These are the activations of a small neural network, seen along a few directions. Each row is one input.
In each table, some parts of the input vary, and every possible input appears once, in random order.
A made-up example of a description, with smaller parts first: one of 4 places along a line, together with either a single point or one of 9 places around a ring or (one of 3 separate values, together with one of 5 places around a ring).
Shared parts are said once, and a part with two or three values counts as separate values.

Other details of the inputs shift rows strongly along two fixed directions, in all tables alike. That doesn't count.

A family of inputs:
row 1: [ 18 -21 -14 -20 -74  -8  20   6  20  19 -31]
row 2: [-11  37 -46   0 -16  28  11  14  71  12  -1]
row 3: [ 22  -1 -24 -17 -44  15  13   9  24  11 -13]
row 4: [ 16  37 -24 -15  -2  35  -3  11   9 -12   5]
row 5: [  3   6  -8  -2  62  19 -35 -10 -44 -21   2]
row 6: [ -8 -25  35 -22  29  -9   3 -15 -53 -32  -8]
row 7: [-25  21 -16   6  69  17 -46 -17 -27  -9  18]
row 8: [ -6 -54  43   2 -38 -72  24 -20 -20  22 -14]
row 9: [ 10  35 -24  10  21  41 -21  12  19  16   3]
row 10: [  1 -26   5  -7 -22  -7  -2   0  -2  30 -15]
row 11: [-12  -6  74   9  69 -39  -7 -26 -74 -35  22]
row 12: [ -9 -64  34  12 -51 -63  27  -4 -35   8  -4]
row 13: [ -6   8 -10   7  40  18 -41 -12 -16  -3  13]
row 14: [ 6 36 -7 -3 11 36  1 18 26  3  6]
row 15: [ 11  22 -14   2  12  35  -7  12  25  15   5]
row 16: [  7  19 -30   0 -29  28   9  14  65  11  -1]
row 17: [ -2  -5  -6   2 -22   6   0  -2  23   7 -12]
row 18: [  0 -41  -4 -20 -15 -20  -4  -7 -21   6 -22]
row 19: [-18 -18 -12  -9 -60 -18  31   0  47  20 -30]
row 20: [  9 -19  -2 -15   5  -3 -25 -13 -48   2  -4]
row 21: [ 5 27 11 20 46 -6 -8 -5 -5 -5 25]
row 22: [ -9 -19  53  15  17 -30  15   0 -53 -35  23]
row 23: [ 13  20 -36  -8  15  31  -6  11  21  -5  -2]
row 24: [-25  -4  11 -16 -23 -12  29  -3  22  -7 -12]
row 25: [  1  21  18  25  59 -12 -22 -14 -27  -8  21]
row 26: [  9  25 -17  29   2   9   8  23  18  -7  28]
row 27: [  9  39 -31  35   5  15  -4  25  20  -3  25]
row 28: [-10 -47  43 -21 -64 -33  41  -7  14  -3 -25]
Description of these inputs: one of 4 places along a line, together with either one of 2 separate values or one of 5 places along a line.
List by row number the other rows that have the place on the line of 4 in common with row 24.
Answer: row 4, row 6, row 11, row 14, row 22, row 28
Which other rows does row 21 become when the place on the line of 4 takes its other values? List them by row number.
Answer: row 8, row 11, row 25

A family of inputs:
row 29: [ -1  19  -8  -1  20  23  -8   6  -6 -18  10]
row 30: [  5  18  -9   0  22  11  -9   2 -12 -12  12]
row 31: [  2 -28  11 -12 -51 -19  29   1  10  -1 -16]
row 32: [ -4   9  22   6  29   3  -4  -7 -14 -16  13]
row 33: [ -1  32 -34  -9  19  45 -20   6  21   0   1]
row 34: [ 12  17 -13   2  23  16 -17   5  -5  -2   7]
row 35: [-12  17  -2   1  29  16  -7   0   1 -15   7]
row 36: [ -6 -20   6 -10 -41 -27  31   0  24   9 -18]
row 37: [  6  27 -19  -4  21  38 -12  10   8  -8   5]
row 38: [ -1  -4   4  14  22  -4 -16  -3 -33  -8  17]
row 39: [ 12  25 -20  -3  23  25 -12   7   2  -2   6]
row 40: [-26 -71  97 -10  17 -53  15 -37 -88 -27  -8]
row 41: [  0 -27  23   8  26 -12 -17 -13 -52  -4   6]
row 42: [ -3  -9 -17   8 -48 -17  24  12  44  22  -8]
row 43: [  8  18 -27  16 -54   1  26  27  69  28   3]
row 44: [ -7  16  -2   4  29  11  -9  -5   2 -14   9]
row 45: [ -7   5   5  13  30  -7 -13  -9 -17  -6   9]
row 46: [  5   6  -4  -3 -47 -10  34  15  48  15  -8]
row 47: [ -6  10   3   7  31  -4 -12  -5 -11  -8  10]
row 48: [ 12  26 -20  -1  21  33 -14   6  10  -7   7]
row 49: [ -7 -54  26 -26 -42 -33  20 -18 -16  13 -31]
row 50: [ -5 -49  19 -20 -44 -33  14 -13  -8  16 -28]
row 51: [  4 -17  20   4  25  -9 -15 -13 -46  -6   1]
row 52: [  4  10  -1   4  22   2 -13   1 -20 -12  13]
row 53: [  9  18 -20  12 -52  -4  28  22  62  24  -4]
row 54: [  4  24 -30   5  20  24 -28   1   7  10   2]
row 55: [  4  32 -35  -6  19  41 -22   2  23   2   3]
row 56: [ -5 -43   3  -7 -48 -23  10  -5   5  25 -23]
row 57: [ -4   2  28   9  31 -12  -7  -8 -27 -10  15]
row 58: [  8 -13  -7   1 -53 -20  23  10  20  13 -12]
Changing only one part turns row 54 into row 56. The same change can be made to row 45. Which row results?
Answer: row 42
Describe the family of inputs behind these rows.
Answer: one of 5 places along a line, together with one of 6 places along a line
Which other rows does row 32 become when the place on the line of 6 takes its other values? List them by row number.
Answer: row 40, row 43, row 46, row 53, row 57
A walk changes only the place on the line of 6. It starts at row 37 and steps to row 48. List the rest of the walk in order.
Answer: row 39, row 34, row 51, row 41

A family of inputs:
row 59: [ -1  31  10  41  63  -5 -23   0 -24  -6  40]
row 60: [ 11  -1  -4  20 -80 -36  48  26  60  28  -2]
row 61: [ 16  63 -53   5  26  51 -26  17  40   4  12]
row 62: [  6  10  -6   3  49  28 -43 -10 -43  -8  13]
row 63: [  4 -36 -32 -17 -97 -12  26  13  49  38 -40]
row 64: [ 13  11  -9   1  48  32 -36  -1 -48 -20  16]
row 65: [ 20  34 -71  -1 -44  42  -3  32  79  38 -13]
row 66: [  4 -13  -4 -10 -21  -5   6  -3  16  16 -19]
row 67: [ 13  17 -33  -7 -19  23  -5  12  29  15  -5]
row 68: [ 16  11 -18  -6   7  22  -9   8 -10  -8   5]
row 69: [ -9  26  10   7  69  19 -29 -11 -21 -17  19]
row 70: [-20 -92  61 -22 -23 -65  13 -41 -66  -3 -32]
row 71: [-17 -15   1  -4 -46 -18  32   3  43   9 -14]
row 72: [ -2  -8   8  -3  48   8 -33 -18 -47  -3   6]
row 73: [  4  -6  12 -12  -5  -1  13   2 -12 -13  -4]
row 74: [ -4 -86  70 -25 -28 -57  26 -29 -74 -17 -26]
row 75: [ 12  52 -46  -1 -12  38   2  22  61  12   1]
row 76: [ -2 -30 -20 -16 -59 -15  14   2  25  25 -27]
row 77: [-13 -11  19   0 -14 -12  20  -4  19   4  -6]
row 78: [  0  34   9   4  67  28 -22   0 -32 -37  26]
row 79: [ 12 -10  11  20 -58 -38  43  23  24   7   4]
row 80: [ -6  22   4   4  67  20 -32 -14 -29 -11  14]
row 81: [ -9  -6  20  -2 -18  -9  22  -1  15  -4  -3]
row 82: [ 14  63 -55   6 -34  45  27  43  93   1   8]
row 83: [ -7  29  14   5  66  20 -27 -10 -28 -25  22]
row 84: [ -7   7  10  33  26 -25  -8   0 -17  -4  26]
row 85: [-18   0  17   1  69   2 -33 -26 -56 -21  11]
row 86: [-31 -95  76 -23 -47 -77  38 -35 -45  -3 -34]
Describe the family of inputs behind these rows.
Answer: one of 4 places along a line, together with either a single point or one of 6 places along a line
Changing only the place on the line of 4 turns row 68 into row 76. The same change can be made to row 79. Which row results?
Answer: row 84
Which other rows does row 64 become when the place on the line of 4 takes its other values? List them by row number.
Answer: row 62, row 63, row 65
Which other rows does row 62 become when the place on the line of 6 takes its other values? List them by row number.
Answer: row 61, row 67, row 75, row 81, row 83
List by row number the other rows that have the place on the line of 4 in common with row 72.
Answer: row 59, row 65, row 66, row 69, row 77, row 80
